Look-ups in named tables: a row name and a column name give one cell, copied from the table.

Table nanum
|  | vilup | difosek | dof | nub |
|---|---|---|---|---|
| fepoto | 189 | 199 | 70 | 92 |
| mubuto | 112 | 138 | 132 | 213 |
| kul | 128 | 40 | 141 | 126 |
| nusodok | 65 | 169 | 76 | 165 |
| ninam | 40 | 167 | 117 | 36 |

dof of ninam = 117
vilup of mubuto = 112
dof of nusodok = 76
dof of kul = 141
nub of ninam = 36
nub of fepoto = 92
vilup of kul = 128

lapim:
|  | der | kagul | kob |
|---|---|---|---|
| piv | 132 | 65 | 131 |
| vosa | 161 | 122 | 172 |
| salida | 129 | 159 | 59 |
| feka | 143 | 140 | 228 |
| bip | 116 | 249 | 190 |

kagul of feka = 140
der of bip = 116
der of piv = 132
kob of piv = 131
der of feka = 143
kob of feka = 228
kagul of salida = 159
kagul of vosa = 122
der of salida = 129
kagul of piv = 65
kob of salida = 59
kagul of bip = 249
der of vosa = 161
kob of vosa = 172
kob of bip = 190
Which row has the largest kagul? bip

luf =
cols = riba, davug, mav, tupeze
bimal: [34, -92, 41, -50]
tebom: [-93, -15, 26, 75]
las: [48, -17, 18, -50]
bemo: [-78, -23, -63, -79]
movikat: [-60, -35, -30, 57]
kar: [-88, 16, -62, -35]

What is the riba of movikat in luf?
-60
What is the riba of kar in luf?
-88
What is the tupeze of movikat in luf?
57
What is the mav of kar in luf?
-62
What is the tupeze of las in luf?
-50
What is the tupeze of kar in luf?
-35
What is the riba of las in luf?
48
What is the davug of bimal in luf?
-92
What is the mav of movikat in luf?
-30
What is the mav of las in luf?
18
What is the riba of bemo in luf?
-78
What is the mav of bemo in luf?
-63
What is the davug of kar in luf?
16
What is the riba of bimal in luf?
34
What is the davug of movikat in luf?
-35
What is the davug of tebom in luf?
-15
What is the davug of bemo in luf?
-23
What is the mav of bimal in luf?
41
What is the tupeze of bimal in luf?
-50
What is the tupeze of tebom in luf?
75
Which row has the largest tupeze? tebom

Table memave
,rusuz,vuseme
nam,221,212
vus,106,105
tol,50,18
tor,108,172
fep,37,47
petaz,131,190
sutofir,109,116

nam, vuseme => 212
vus, rusuz => 106
vus, vuseme => 105
fep, rusuz => 37
tol, vuseme => 18
petaz, vuseme => 190
nam, rusuz => 221
petaz, rusuz => 131
tor, rusuz => 108
fep, vuseme => 47
tor, vuseme => 172
tol, rusuz => 50
Row with the largest vuseme: nam

bunav:
	pizur	rus	nis	lofuz	nilik	gegudot	pesi	gegur
kisala	-2637	4259	4197	-1772	-2527	-3183	5254	-3817
kikival	105	773	1519	3288	-3664	-2302	795	-17
defog	-2453	5313	5689	-3836	1493	-1099	6607	-5481
genuv	2020	-3903	-563	6697	-1421	1002	-1160	2938
miv	-2840	5624	4755	-4127	757	-1396	4909	-3035
fako	304	-2681	2618	4325	2284	1616	2337	14
sagep	500	2059	2190	676	1514	480	1141	557
lalizi	3155	-2337	-1778	6579	-2967	-476	-3007	4280
munin	-4004	7259	7635	-6311	2764	-1230	9233	-7895

What is the pesi of lalizi in bunav? -3007
What is the gegudot of fako in bunav? 1616
What is the pizur of genuv in bunav? 2020
What is the lofuz of lalizi in bunav? 6579
What is the nis of munin in bunav? 7635
What is the nilik of sagep in bunav? 1514
What is the nis of kisala in bunav? 4197
What is the rus of lalizi in bunav? -2337
What is the pesi of sagep in bunav? 1141
What is the gegur of kikival in bunav? -17
What is the lofuz of munin in bunav? -6311

vesok =
,pasuzo,novufa,sibeve,gim,zime
bazokav,-1.8,3.6,6.2,-1.7,1.0
las,0.7,0.8,0.6,0.7,0.6
kug,0.3,0.3,1.4,0.2,0.1
pemivos,1.1,1.1,0.5,0.8,0.5
dat,3.7,4.0,0.9,4.5,1.7
zeka,1.2,-1.6,9.6,-1.4,2.9
rivu,-5.0,-1.5,4.9,5.2,7.2
mus,1.0,3.2,-1.8,-0.7,-1.0
vimipen,0.4,2.4,0.7,2.3,3.2
fal,4.4,6.1,3.0,6.7,2.5
rinesuk,0.9,1.0,0.3,0.8,0.1
kuf,4.0,-3.1,-0.8,1.6,0.4
bebuz,0.0,3.2,-1.3,4.0,0.1
zar,-1.0,1.2,-0.3,3.7,-1.6

What is the zime of kuf in vesok? 0.4
What is the sibeve of mus in vesok? -1.8
What is the novufa of las in vesok? 0.8
What is the sibeve of bebuz in vesok? -1.3
What is the zime of zar in vesok? -1.6
What is the pasuzo of pemivos in vesok? 1.1
What is the zime of fal in vesok? 2.5
What is the gim of pemivos in vesok? 0.8
What is the sibeve of fal in vesok? 3.0
What is the sibeve of zeka in vesok? 9.6
What is the pasuzo of bebuz in vesok? 0.0
What is the gim of zeka in vesok? -1.4
What is the gim of bazokav in vesok? -1.7
What is the novufa of bebuz in vesok? 3.2
What is the novufa of pemivos in vesok? 1.1
What is the novufa of zeka in vesok? -1.6
What is the novufa of dat in vesok? 4.0
What is the zime of las in vesok? 0.6
What is the pasuzo of rinesuk in vesok? 0.9
Which row has the largest gim? fal

niso =
,koz,vuz,nofot,zolunes
zunoz,51,23,54,38
vavumo,75,22,75,47
zeva,83,69,23,24

koz of zeva is 83
zolunes of vavumo is 47
koz of vavumo is 75
koz of zunoz is 51
vuz of zeva is 69
nofot of zunoz is 54
Which row has the largest nofot? vavumo

kebusif
|  | pofono | tolepi | fonudat | lumalu | dez | ven | keb |
|---|---|---|---|---|---|---|---|
| minik | 63570 | 50493 | 51768 | 74810 | 46844 | 74583 | 45628 |
| pomodo | 54074 | 74138 | 71422 | 50315 | 83612 | 40293 | 67839 |
| mokomeb | 61270 | 58839 | 49033 | 74891 | 44537 | 65280 | 36532 |
| sed | 63956 | 65149 | 79955 | 33762 | 74842 | 32380 | 88203 |
| zupo | 54854 | 71482 | 67409 | 46180 | 80544 | 62506 | 83300 |
| redim | 64239 | 46921 | 58426 | 84571 | 21410 | 79750 | 37397 |
| kos | 70600 | 70839 | 63971 | 49259 | 88441 | 58466 | 62192 |
| pasokis | 52799 | 56742 | 57625 | 57506 | 61091 | 63876 | 36748 |
| vab | 49890 | 71311 | 65802 | 36494 | 74746 | 43178 | 81127 |
| gebe | 59923 | 53145 | 48102 | 74386 | 51696 | 64707 | 43343 |
| metedu | 55965 | 57214 | 40432 | 95937 | 56736 | 69051 | 32801 |

What is the keb of vab in kebusif? 81127
What is the ven of vab in kebusif? 43178
What is the pofono of pasokis in kebusif? 52799
What is the pofono of mokomeb in kebusif? 61270
What is the lumalu of vab in kebusif? 36494
What is the dez of sed in kebusif? 74842
What is the dez of pomodo in kebusif? 83612
What is the tolepi of mokomeb in kebusif? 58839
What is the tolepi of zupo in kebusif? 71482
What is the ven of gebe in kebusif? 64707
What is the pofono of vab in kebusif? 49890
What is the pofono of metedu in kebusif? 55965
What is the lumalu of redim in kebusif? 84571
What is the lumalu of sed in kebusif? 33762
What is the keb of redim in kebusif? 37397
What is the tolepi of kos in kebusif? 70839
Row with the largest ven: redim

roreg =
fields: tufopuz, bof, paroluz, dil, vumovot, vedobem, lafi, zovif, fof
zesane: [0.5, 0.6, 0.5, 0.4, 0.3, 0.5, 0.3, 0.2, 0.8]
kuzosi: [0.6, 0.8, 0.7, 0.5, 0.6, 0.5, 0.4, 0.7, 0.7]
sodemim: [0.5, 0.5, 0.5, 0.4, 0.6, 0.6, 0.4, 0.1, 0.5]
ril: [0.5, 0.6, 0.5, 0.3, 0.4, 0.6, 0.3, 0.3, 0.7]
sepipeg: [0.4, 0.5, 0.7, 0.5, 0.6, 0.4, 0.4, 0.1, 0.4]
rodor: [0.4, 0.6, 0.6, 0.3, 0.5, 0.6, 0.2, 0.4, 0.6]
sakozi: [0.6, 0.5, 0.6, 0.4, 0.6, 0.6, 0.5, 0.3, 0.5]
razura: [0.4, 0.5, 0.6, 0.4, 0.6, 0.5, 0.4, 0.1, 0.4]
zuz: [0.5, 0.5, 0.6, 0.5, 0.4, 0.4, 0.5, 0.1, 0.6]
palo: [0.8, 0.9, 0.8, 0.7, 0.7, 0.4, 0.6, 0.8, 0.8]
lov: [0.7, 0.7, 0.7, 0.6, 0.5, 0.4, 0.6, 0.5, 0.8]

vumovot of sodemim: 0.6
bof of kuzosi: 0.8
tufopuz of razura: 0.4
vumovot of razura: 0.6
dil of razura: 0.4
vumovot of kuzosi: 0.6
lafi of zesane: 0.3
dil of lov: 0.6
fof of ril: 0.7
vedobem of sodemim: 0.6
bof of ril: 0.6
lafi of palo: 0.6
Which row has the largest bof? palo

